A small network was shown many inputs. Here are its activations along a few directions, one row for each input.
Each table varies a few parts of the input and shows all the possible inputs, shuffled.
Descriptions start from the smaller parts, as in this example, which fits no table here: ring(5) and (point or ring(9) or (values(2) and line(6))).
Shared parts are said once, and a part with two or three values counts as separate values.
(in the rows, 128 means zero)

Other details of the inputs shift rows strongly along two fixed directions, in all tables alike. That doesn't count.

Rows:
row 1: [214  81 204 118  60 164 160 127 188 124 128 174 150]
row 2: [  7 169  74 158 205 109  96 135  62 182 104  91  48]
row 3: [122 138 161 140  96 181 184 141 141 126 133 157 138]
row 4: [ 41 155  56 128 169 113 100 119  82 146 145  92  99]
row 5: [148 126 109 106 128  83  93 133 127 114 135 100 119]
row 6: [170  76 126 100 155  29 113  96  78  16 129 120 216]
row 7: [153 123 150 147 114 127 167 119 135 113 158 124 167]
row 8: [143 117 161 130 111 159 131 160 185 151 119 135 125]
row 9: [ 32 174 129 176 137 202 208 160 161 248 117 164  29]
row 10: [118 143 179 149  83 195 166 160 177 214 160 161  79]
row 11: [195 109 179 122  60 177 181 139 213 153 126 184 111]
row 12: [141 126 100 151 138 140 142 121 106 136 107 132 146]
row 13: [181 117 137 132 107 109 176 116 149  85 155 128 182]
row 14: [118 134 122 131 127 147 146 137 114 103 105 114 131]
row 15: [ 98 145  94 121 159  91  38 121  86 137 112  91  73]
row 16: [ 81 167 100 134 135 149 145 141 116 133 112 116  97]
row 17: [201 102 154 100  86 109 122 116 162  90 137 160 148]
row 18: [126 126  94 110 158  64  47 129  83 106 127  68 114]
row 19: [192  97 147  88 134 103  85 110 132  71  99 135 146]
row 20: [ 72 167 150 186 122 199 182 144 144 223 144 123  82]
row 21: [104 106  77 104 164  63  78  99  60  65 147  79 177]
row 22: [ 79 158  80 113 176  74  39 141 110 128 119  79 101]
row 23: [125 145 139 132  99 170 185 140 148 118 130 155 133]
row 24: [186 101 167 158  83 193 210 126 159 150 119 182 178]
row 25: [188  95 116  78 141  31  56 118 126  22 134 103 208]
row 26: [ 96 120 173 161 119 182 205 143 151 185 119 166 107]
row 27: [242  85 193  84  78 141 159 114 197  72 124 198 175]
row 28: [203  83 144  70 148  53  44  88  93  24 105 116 187]
row 29: [195  86 168 110  91 133 171 122 132  44 115 137 211]
row 30: [124 148  89 148 138 130 139 116 105 138 128 147 141]
row 31: [212  95 212 103  78 172 161 121 191 113 129 200 152]
row 32: [ 63 163 128 147 138 150  89 149 110 211 139 102  53]
row 33: [124  94 130 125 118 147 157 121 125 123 135 118 162]
row 34: [ 54 162 137 147 149 157  80 158 134 203 126 109  75]
row 35: [ 95 161  55 146 167 107 106 115  78 143 112 112 118]
row 36: [227  89 161  77 105 109 124 110 171  60 107 162 166]
row 37: [ 64 183  96 168 147 150 155 138 130 195 139 101  70]
row 38: [125 111 115 126 106 165 192 133 164 144 135 136 135]
row 39: [116  97  65 103 169  67  83 105  69  65 123  64 167]
row 40: [ 94 151 116 124 145 100  49 118  90 144 138 115  82]
row 41: [111 139  79 138 176  66  87 112  71  93 128  55 140]
row 42: [ 96 138 147 152 120 166 207 142 160 173 132 178 100]
row 43: [100 155 122 172 125 182 163 129 117 191 133 163 116]
row 44: [ 68 156 103 121 176  80  27 136  91 131 138  87 112]
row 45: [118 148 123 123 119 120 109 141 135 156 152 124  93]
Description of these inputs: ring(5) and (line(4) or values(5)).
Q: The inputs of row 41 and row 20 match in every part but the ring(5) part. If row 8 is changed in the same way as row 41 into row 20, which row does it become?
A: row 34
Q: Start at row 23 and move only the ring(5) part, one step at a time. The first step leads to row 3. Which rows follow, in order?
A: row 29, row 14, row 16
Q: Which other rows does row 16 become when the values(5) part takes its other values? List them by row number.
A: row 9, row 35, row 37, row 38
Q: Which other rows does row 36 become when the line(4) part takes its other values? List them by row number.
A: row 5, row 11, row 22
Q: Start at row 34 and move only the line(4) part, one step at a time. The first step leads to row 32. Which rows follow, in order?
A: row 1, row 28

Rows:
row 46: [ 76 159 141 146 122 169 141 171 169 184 123 120  73]
row 47: [156 117 116 146 148 104 148  98  99 100 104 146 159]
row 48: [123 157 117 116 143  84  59 115  88 112 136 113 119]
row 49: [103 153  87 149 157 118 130 123  87 120 116  85 133]
row 50: [223  78 131 118 135  71 154 101 115  47 119 136 220]
row 51: [ 88 124  62 123 153  73 104 123  87 108 156  81 140]
row 52: [148 120 109 101 161  66  37  90  65  76  98 118 119]
row 53: [102 145 122 112 160  76  84 133  99  92 113 100 108]
row 54: [177  98 119 112  97  93 167 125 135  52 158 118 203]
row 55: [ 31 167  71 173 168 148 125 141 102 218 130  71  69]
row 56: [128 141 149 139 112 200 130 149 158 198 111 158  72]
row 57: [ 91 154 134 134 134 152 129 158 145 148 108 125  90]
row 58: [197  77 159  99  83 140 162 135 211 105 147 148 170]
row 59: [ 36 138 110 139 194 111  56 100  19 120 111 100 125]
row 60: [180 121 161 159 103 151 204 129 159 126 133 155 163]
row 61: [123 135 139 170 107 218 227 128 158 185  99 174 115]
row 62: [ 73 103 129 133 165  95  69 120  66 120 150  70 158]
row 63: [ 34 211 104 162 144 182  83 151 114 233 131 124  34]
row 64: [167 114 139 119 117 150 105 116 132 118  95 156 121]
row 65: [243  81 192 101  71 112 133 126 174  72 141 138 177]
row 66: [185  71 176 103  99 101 155 141 184  94 131 134 161]
row 67: [ 99 115  96 109 163  69  66 141 114 108 118  74 123]
row 68: [171 113 150  94 109  95 126 123 163  79 152 126 154]
row 69: [ 88 163 103 121 163 101  55 118  79 161 125 124  84]
row 70: [ 74 170  78 125 172 113  41 125  75 166 116 110  85]
row 71: [182  87 112 106 114 118 182 115 123  63 116 125 198]
row 72: [128 119 160 120 101 156 160 142 197 173 156 150  97]
row 73: [152 131 144 101 120 111 127 121 148  90 140 139 133]
row 74: [139 122 143 134  96 160 122 144 172 184 146 138 119]
row 75: [105 168 154 156 103 217 134 159 165 213 122 147  52]
row 76: [105 128  57 112 166  67 101  93  51  59 118 116 155]
row 77: [ 74 160  94 106 177  98  74 118  96 140 126 119  75]
row 78: [ 51 181  94 130 153 136  83 145 132 171 142  96  64]
row 79: [122 126 172 130 116 167 174 136 163 150  94 183  92]
row 80: [119 161 165 157  77 214 158 161 194 221 147 159  87]
row 81: [ 95 128 199 162 104 213 180 145 136 169 143 150 136]
row 82: [233  82 159  91 100  86 115  89 128  46 114 175 199]
row 83: [143 120 124 142 126 126 169 104 115 111 124 175 152]
row 84: [192  81 154  95 116 116 148 138 161  70  98 149 175]
row 85: [203  85 140 127 107 145 205 120 150  92 109 144 199]
row 86: [196  82 149 145 107 110 182 123 162 114 144 131 188]
row 87: [120 128 176 130 114 175 181 155 176 174 109 174  86]
row 88: [ 94 146 132 155  98 216 229 153 165 200 139 182  95]
row 89: [107 133  63 117 153  67 102 117  74  69 135  51 163]
row 90: [219  88 137 128 118  63 149 110 129  44 141 108 224]
row 91: [119 125 102  92 173  14  41 122  79  45 123  61 144]
row 92: [205 107 176 111  78 115 131 125 166 102 153 146 172]
row 93: [153 116  97  86 176  35  14  98  53  63 111  89 132]
row 94: [140 125 107 128 115 133 172 125 119  89 127 108 163]
row 95: [ 62 138 167 159 131 170 129 143 107 168 152 106 127]
row 96: [243  55 171 100  75 122 128 131 186  85 134 132 187]
row 97: [127 143 116 124 133 114  60 137 118 131 130  87 104]
row 98: [124 141 135 155 110 134 172 136 143 145 163 139 136]
row 99: [123 137 149 118 120 161 153 116 157 145 116 184  93]
row 100: [105 163 156 141  96 220 181 157 200 194 135 170  75]
row 101: [117 144  81 128 166  50  90 105  60  68 144  99 159]
row 102: [152 130 104  94 164  34  15 102  58  51 122  75 134]
row 103: [ 89 142  89 143 136 160 169 116 102 140 103 132 113]
row 104: [146 126 132 134  91 156 203 136 150 108 148 153 157]
row 105: [ 66 166  97 128 155 160 105 123 124 165 106 150  65]
row 106: [143 122 168 135  88 158 140 141 178 192 155 153 106]
row 107: [202  90 158  92  95 152 170 128 191  93 123 176 169]
row 108: [196  98 151 142  86 148 208 133 171 101 133 122 196]
row 109: [ 70 129 196 167 116 238 189 150 138 216 134 169 108]
row 110: [143 106 134 147 108 123 174 131 154 144 163 142 152]
row 111: [ 39 152  63 149 155 133 127 138 100 181 138  69  86]
row 112: [ 84 161  71 120 174  94  28 102  58 128 101 116 100]
row 113: [ 64 167  95 158 160 138 139 129  94 183 137 143  87]
row 114: [ 57 163 117 146 151 139  62 143 116 224 140  96  24]
row 115: [ 98 133 106 117 162 112  94 126 104 109  82 129 107]
Q: The inputs of row 53 and row 66 match in every part but one. If row 104 is changed in the same way as row 53 into row 66, which row does it become?
A: row 51
Q: The inputs of row 100 and row 105 match in every part but one. If row 48 is changed in the same way as row 100 into row 105, which row does it become?
A: row 82
Q: What is each input in this table made of?
A: line(5) and (point or ring(5) or (values(2) and line(4)))
Q: Which other rows does row 47 become when the ring(5) part takes its other values? List them by row number.
A: row 61, row 76, row 83, row 103
Q: Which other rows does row 48 become when the values(2) part takes its other values? List them by row number.
A: row 63
Q: Which other rows does row 63 become when the line(5) part takes its other values? List them by row number.
A: row 70, row 74, row 80, row 112
